A small network was shown many inputs. Here are its activations along a few directions, one row for each input.
In each table, some parts of the input vary, and every possible input appears once, in random order.
Descriptions start from the smaller parts, as in this example, which fits no table here: line(6) and (point or line(11) or (values(3) and ring(5))).
Shared parts are said once, and a part with two or three values counts as separate values.

Other details of the inputs vary at random and push rows far along two fixed directions, the same in every table; ignore that.

A family of inputs:
row 1: [ 21 -32 -25  -2  23   7 -11  40  21  41  12  -5   9]
row 2: [ 36 -14  61  21  -4  -9  -5 -14  -8  11  32 -13 -46]
row 3: [ 34 -22  33 -12   7   4   4  -5  -2 -17   5  -4 -12]
row 4: [-13  15 -54 -10   5 -10  14  16   5  -6   7   3  43]
row 5: [ -4  27   8  14 -18  -6  17 -23 -14 -28   0  11  -9]
row 6: [ -5  22  15  15 -17 -11   2 -28 -18 -29   0   9 -14]
row 7: [ 24 -24  36 -14  16  -5   1 -11  -3 -12   0  -2 -15]
row 8: [-31  20 -44   2  10   8   2   0   9  -3 -14  10  18]
row 9: [ 24 -33   6 -13   5   1 -12  -2  -6   5 -13 -14  -9]
row 10: [ 23 -22  60  -5  -4  10  -2 -37  -7  -5 -16  -7 -48]
row 11: [-20  29  27  20 -23  15  -2  -2 -13  12   1  15 -35]
row 12: [ -7  24   1  18 -22   8  12 -25 -13 -18 -17   8 -19]
row 13: [-21  13  32  30 -26  -7   6 -11  -3  -3  21  20 -18]
row 14: [-15  42  27  25 -24  -9  10   3  11 -26  -3 -18  -8]
row 15: [-16  12 -33   7  -1   3  -5  -4  -5  -8 -14   3   7]
row 16: [ 21 -26  17 -27  13 -14   2  -2   1   0   4  -8  -4]
row 17: [ 25 -30   2 -20  13 -13  -7   7  -4  -3   5 -11  10]
row 18: [-15  18   1  10 -15  -3   8 -29 -10  -6 -21   5 -16]
row 19: [ 13 -27   5 -14  25 -13 -16  46   5  34   4   3  39]
row 20: [ 19 -19  40 -16  10  -5   3 -18  -2  -8   3  -4 -16]
row 21: [ 25 -25  34 -15   6  -1  -9 -13  -2 -12   9  -8 -11]
row 22: [-32  24 -13  16  -3  -6   1  19  -5  18  14  11  37]
row 23: [  4 -43   6   2   7  10  -8  27  11  28   7   0  -6]
row 24: [-18  16 -13   5 -10  12  -6 -18   1  -9  -7   3  -1]
row 25: [ 21 -36 -37 -27  20   6   1  28   7  15 -10 -16  24]
row 26: [ 11 -26 -23 -28  28 -17   4  19   4   7   1  -8  28]
row 27: [-20  24   4   6 -21   0   6 -34  -5  -8 -16   7 -23]
row 28: [-29  21 -28  -3  10   0   1  42   1  19  24  13  26]
row 29: [-17  16 -24   0   9 -15  11  -3  -4 -12  -2   9  16]
row 30: [ 14 -24  19  -2  11   3 -21  28   1  38 -16   3  10]
row 31: [ -6  24  -1  26  -9 -10   5   2   6  10  27  17  -3]
row 32: [ 27 -27  -2 -30  11  -5   4  13   6  -1  10 -11  10]
row 33: [-13  16 -30   4  -2  17   6  -1   6 -10 -10   7  10]
row 34: [-11  23 -13  33  -9   5  -4  -2   3  20  19  -4 -16]
row 35: [-11  27  13  13 -14  -3  -1 -27  -8 -30   5  12  -7]
row 36: [-18  22 -23  -4 -10 -12  -1  -9   1 -15  10   5  15]
row 37: [ 12 -27  31   4   4  11 -13  16  -8  34  -6  -7  -3]
row 38: [ 10 -30 -22 -17  27   1  -1  14   1  10 -18  -8   7]
row 39: [-22  19 -31   0 -14   3  -6 -11   2  -5  -7   2   5]
row 40: [-25  21 -51  -3  -1  16   8   5  12  -2  -4   4  27]
row 41: [ 32 -20  44 -14   0   4   6 -16  -3 -14   8  -6 -18]
row 42: [-23  21 -55  -7  -7   8   8   6  10   1  -5   3  23]
row 43: [-16  40  20  29 -29   5   4   1  13 -16 -21 -21 -19]
row 44: [ 11 -28 -21 -16  22  13 -16  15   8   3  -9  -8  11]
Each input here is: values(2) and (point or line(6) or (values(3) and ring(5))).
Question: The inputs of row 6 and row 15 match in every part but the values(2) part. If row 36 is changed in the same way as row 6 into row 15, which row does it become?
Answer: row 39
Question: The inputs of row 30 and row 19 match in every part but the values(2) part. If row 9 is changed in the same way as row 30 into row 19, which row does it become?
Answer: row 17
Question: Which other rows does row 10 become when the values(3) part takes its other values? List them by row number.
Answer: row 24, row 40
Question: Which other rows does row 18 become when the values(3) part takes its other values? List them by row number.
Answer: row 9, row 25
Question: A walk changes only the ring(5) part. It starts at row 16 and steps to row 26. List the rest of the walk in order.
Answer: row 29, row 7, row 20
Question: Which other rows does row 27 become when the values(2) part takes its other values? List them by row number.
Answer: row 16

A family of inputs:
row 45: [-13  29  26  33 -26  -1   1 -14  -8   3   5  11 -22]
row 46: [ 35 -38  23 -19  16  -1  -5   9   3   0   3 -17  -8]
row 47: [ 11 -25 -15 -18  19   4  -6  15   4  10  -4  -6  12]
row 48: [ 34 -38  23 -20  15  -3  -3   8   1   2   2 -15  -8]
row 49: [ 17 -15  22  -7   4  -3   1  -4  -3  -5  -1  -5  -9]
row 50: [ 14 -16  13  -7   5  -2   0  -6  -4  -1   4   0  -8]
row 51: [-10  25  21  16 -23   2   7 -30 -10 -16 -11   7 -23]
row 52: [-26  26 -10  19  -9  -1  -1   7   4  11   8   9   7]
row 53: [ 14 -16  17  -6   1   3  -4  -6  -3  -1  -8  -5 -12]
row 54: [-46  47 -35  25 -14   2   4  11   5   8   9  19  22]
row 55: [-14  -1 -50 -10  15   3   0  17   9   9   0   2  29]
row 56: [  2  17  49  17 -27  -4   5 -40 -16 -21  -4   8 -35]
row 57: [ 14 -23 -15 -17  17   4  -4  18  10   4  -3 -14  11]
row 58: [-22  26 -26   7  -9   1   6  -5   3  -7  -5   4  10]
row 59: [-12   0 -42 -12  16  -3   0  19   8   5   6   3  34]
Question: What do these inputs look like to the network?
Answer: values(3) or (values(2) and line(6))
Question: What sort of input is row 52?
Answer: values(3)

A family of inputs:
row 60: [ 38 -31  56 -10  -1  -5   1 -17 -12  -7  -6 -11 -34]
row 61: [-20  18 -24  17   0  -5  -1   6   2   8  13   8  12]
row 62: [ 15 -25  11  -2   8   6  -5  21   7  19   0  -5  -3]
row 63: [  8 -23 -34 -24  29  -1  -6  31  10  10  -1  -8  35]
row 64: [ -2  14  46  25 -26   4   4 -25 -10  -3   2  15 -35]
row 65: [-15  22 -15   6  -9  -4   6  -8  -3 -12  -4   7  11]
row 66: [-32  20 -53  -5  10  -4   1  17  10   1  -1   6  38]
row 67: [-23  13 -26  -1   0   2   2  -1   4  -4   2   7  13]
row 68: [ 34 -32  56  -5  -5   8  -7 -17  -8  -6  -9 -12 -38]
row 69: [-21  22 -18  12  -5   7   2  14   1  13   0   8   7]
row 70: [-19  23  -9  15 -12  -4  -2  -4  -2   5  11  11   2]
row 71: [-29  36  -5  19 -14   2   5   1  -6   5   1  16   4]
row 72: [-18  18 -18   4  -5   3   1  -9   0  -9   0  10   8]
row 73: [ 18 -23   1 -13  10   0   0   6   3   3  -4 -12  -3]
row 74: [ 17 -22  -1 -13  16   4  -3  28  15   7   9 -17   7]
row 75: [-14  23 -22   8 -11   0   8  -7  -1 -11  -4   4   5]
row 76: [ 32 -35  25 -17   9  -2   1  -4  -5   0   1  -9 -18]
row 77: [ 21 -26   1 -16  15   2  -3   4   1   2   1  -6   3]
row 78: [  3  13  32  10 -18  -2   7 -36 -11 -16  -3   7 -31]
row 79: [  4 -26 -31 -24  26   2  -8  32  10  10  -1  -8  34]
row 80: [ 16 -21   1 -13  13   1  -4   7   5   5  -5 -11  -2]
row 81: [ -4  13  11   4  -8  -5   5 -17  -5 -10  -6   4  -7]
row 82: [ 21 -28  -6 -20  17  -3  -1  17   1   2  -2 -10  13]
row 83: [-27  33 -16  11 -12  -1   3 -11  -2 -13  -5  11  10]
row 84: [ -2  13   4   8 -14   2   5 -17  -5 -12  -7   1 -11]
row 85: [-17  20 -19   4  -7  -3   8 -12  -1  -9   2   8   5]
row 86: [-14  16 -31   0  -2   0   5  -2   1  -7   3   7  16]
row 87: [-14  21 -19   8  -8   2   5  -7   1  -8  -6   3   6]
row 88: [ -5  18  18  11 -12   1   6 -10   1 -13  13   4 -13]
row 89: [-24  32 -21  11 -11   1   5 -15  -2 -12   0  14   7]
row 90: [ 32 -32  57  -6  -4   5  -6 -18  -7  -4  -9 -13 -41]
row 91: [ 17 -22   7  -4   7  -1 -11  18   4  19   5 -11  -2]
row 92: [ -6  15  19  15 -16  -7  -4  -8  -7   3   5   6 -10]
row 93: [-27  33 -17   9  -9  -6   6 -11  -1 -11  -4  10   9]
row 94: [  8 -23 -38 -20  26   4  -6  30  13  11  -2 -12  29]
row 95: [ 13 -23  16  -3   9   0  -4  20   3  16   2  -1   2]
row 96: [ -1  12  37  11 -19   1   2 -36 -11 -15  -3   8 -33]
row 97: [-19  16 -29   0   2  -2   3  -3   4  -4   2   8  14]
row 98: [ 18 -24   7 -16  12  -5   0   6   0   2  -3  -9   2]
row 99: [ 20 -25  -1 -15  11  -1   1   9   3   3  -4 -13  -3]
row 100: [ 23 -27   0 -17  12   0   0   6  -1   0   3  -6   1]
row 101: [ 28 -33  38  -6   6   2  -7   3  -2  18   8  -7 -18]
row 102: [  7 -14   1  -9   8   3  -4   3   4   2  -6  -8  -4]
row 103: [-20  24 -18   9  -9   5   1  -7   1  -9  -6   5   5]
row 104: [  2 -27 -31 -25  27  -1  -6  32  12  12  -1  -9  32]
row 105: [-21  26  -8  19 -15   2   2  -1   2   8   2   5   2]
row 106: [-18  24 -20   8  -7  -1   7  -9   2  -7  -6   3   4]
row 107: [ 17 -22  15   2  13  -8  -8  15  -1  15   7  -8  -1]
row 108: [ -8   9   9   6 -12   5   0 -19  -6 -12  -1   8 -10]
row 109: [  5  15  36  12 -20  -2   5 -32 -13 -18  -8   6 -25]
row 110: [ 14 -21  17  -6   9  -2  -6  16   2  18   4  -7   3]
row 111: [-22  23  -9  13  -8   6   4   4  -3   9   6  15   2]
row 112: [  1  18  42  33 -24  -3  -1 -27 -12  -4   1   2 -39]
row 113: [  7 -19 -25 -20  27  -2  -3  43  18   9  14 -13  35]
Question: The inputs of row 78 and row 81 match in every part but one. If row 61 is changed in the same way as row 78 into row 81, which row does it become?
Answer: row 107
Question: What do these inputs look like to the network?
Answer: values(3) and (point or line(5) or (values(2) and line(6)))
Question: A walk changes only the line(5) part. It starts at row 71 and steps to row 95. List the rest of the walk in order.
Answer: row 110, row 92, row 107
Question: Which other rows does row 94 become when the values(2) part takes its other values? List them by row number.
Answer: row 80
Question: A walk changes only the line(5) part. It starts at row 61 and steps to row 70. List the rest of the walk in order.
Answer: row 101, row 64, row 111
